Z187: [-30  53 -84 -52]
Z104: [-84 -83 -21 -85]
Z456: [-53  39 -51 -68]
both Z187 Z104: 	[-84]
both Z104 Z187: 	[-84]
asked: [-53  39 -51 -68]	Z456
len: [-53]	1
len: [-53  39]	2
len: [-84 -83 -21]	3

Z674: [ 17 -15  25 -43]
Z17: [-96  29 -41  31]
Z496: [-25 -19  28 -38]
Z114: [ 32  29  31 -10]
asked: [-96  29 -41  31]	Z17
asked: [ 17 -15  25 -43]	Z674
len: [-25 -19  28 -38]	4
len: [ 17 -15  25 -43]	4
len: [-25 -19  28]	3

Z178: [ -2 -47  15  34 -54  10   4   9 -10  42  -2]
Z391: [-17  10   2  54 -10 -29 -20  -8  13 -19 -45]
Z147: [-28 -39  39  65 -42 -34  15  16 -44  51  -3]
Z212: [ -4 -13   6 -27  13  18  16  16  -3  20  19]
Z585: [ -2 -47  15  34 -54 -21 -12 -15   9  16  15]
Z777: [-27  38   3   3   5  20  41  55 -81  15   5]
Z179: [  2  47 -37 -46 -11  21   6   5  15 -36   5]
len: [ -2 -47  15  34 -54  10   4   9]	8
len: [-17  10   2  54 -10 -29 -20  -8  13 -19 -45]	11
len: [-27  38   3   3   5  20  41  55 -81]	9
both Z777 Z585: 	[15]
both Z391 Z179: 	[2]
len: [-28 -39  39  65 -42 -34  15  16 -44  51  -3]	11

Z966: [ 13 -27 -15  -9  16  68 -16 -10  -8  14  22 -60 -30  14  65 -20  24 -47
  -6  -2  21  21  16  59 -38  10  12  23   6  15  -8 -25   7 -31  10  29
 -33  18 -15  20  -6 -19   3 -18]
Z859: [ 18 -28 -24  -1  10  74 -11 -19 -18  19  14 -61 -17  52  50  16 -10  -2
 -18 -26  20  17  -6   3 -53   0  14  21 -27  -9   2 -26   2 -12 -14  51
 -37  30   6  -3 -17  20 -40   6]
Z922: [  6 -39 -13 -13  25  60  21   9 -19  29 -22 -52 -35  34  75 -32  -9 -31
  -3  -7  16  24  29  17 -47 -28  30  -1 -17  -5   9   7   0   0   8  59
 -11   5 -14   1  35  16  -1 -15]
Z24: [ 24 -23  -5  -7  22  49   9   4  25  43   8 -48 -40  31  57   0  24 -62
   7 -30  22 -12  21  42 -50 -19   6 -14 -24  -8   8  -5  -5 -12  23  42
 -28  -2   9  25  -4   1 -14  -7]
Z637: [ 36 -22 -39   0  13  43  -9 -44 -15  19  20 -55 -10  22  33   1   8 -23
 -28 -19  19  23  -1  42 -59 -13  12  11   2  10  -8  -3  -8 -24  18  42
 -29  -8 -30  23 -19  38 -37 -25]
Z48: [ -1 -27 -15  -9  16  68 -16 -10  -8  14  22 -60 -30  14  65 -20  24 -47
  -6  -2  21  21  16  59 -38  10  12  23   6  15  -8 -25   7 -31  10  29
 -33  18 -15  -6  -6 -19   3 -18]
Z769: [  2 -25   1  -3  35  29   0 -12   8  29  21 -58   2  21  83 -10   5 -21
 -14  -7  18 -13  20  64 -65 -13 -15   5 -12  17 -10   5 -17 -19  -2  33
 -37   0 -21 -10   9   5 -41 -18]
Z41: [ 28  -5 -38  11   7  64 -15 -13 -17   8  21 -64 -18  22  47   9  -2  -9
  10  -6  13  10  10  58 -41  -8  34  11  -4   7 -26  -2 -19   2  13  32
 -32 -23 -14   5   9  31 -24 -36]
len: [  2 -25   1  -3  35  29   0 -12   8  29  21]	11
len: [ 24 -23  -5  -7  22  49   9   4  25  43   8 -48 -40  31  57   0  24 -62]	18
len: [ 36 -22 -39   0  13  43  -9 -44 -15  19  20 -55 -10  22  33   1   8 -23
 -28 -19  19  23  -1  42 -59 -13  12  11   2  10  -8  -3  -8 -24  18  42
 -29  -8 -30  23 -19  38 -37 -25]	44

Z605: [ 40 -50 -61  55 -67 -54  21 -26 -21  72]
Z52: [  1  33 -45   5 -56  -6 -15 -61  44 -39]
Z249: [ 75 -30 -24 -19  35  16 -13  45  15   6]
Z733: [ 40 -50 -61  55 -67 -54 -70 -26 -21  72]
Z307: [ 11 -28  -6  17  39 -43 -10 -26  39 -14]
Z193: [ 60  44 -46 -60  -7  29  34 -31  53  55]
Z280: [ 29  34   9 -48   9 -65 -16   0  45  24]
Z588: [ 40 -50 -61  55 -67 -54  21 -26 -21  -5]
Z291: [-38 -40 -20  47   3  36   3   3 -42  40]
len: [  1  33 -45   5 -56  -6 -15 -61]	8
len: [ 29  34   9 -48]	4
both Z52 Z307: 	[-6]

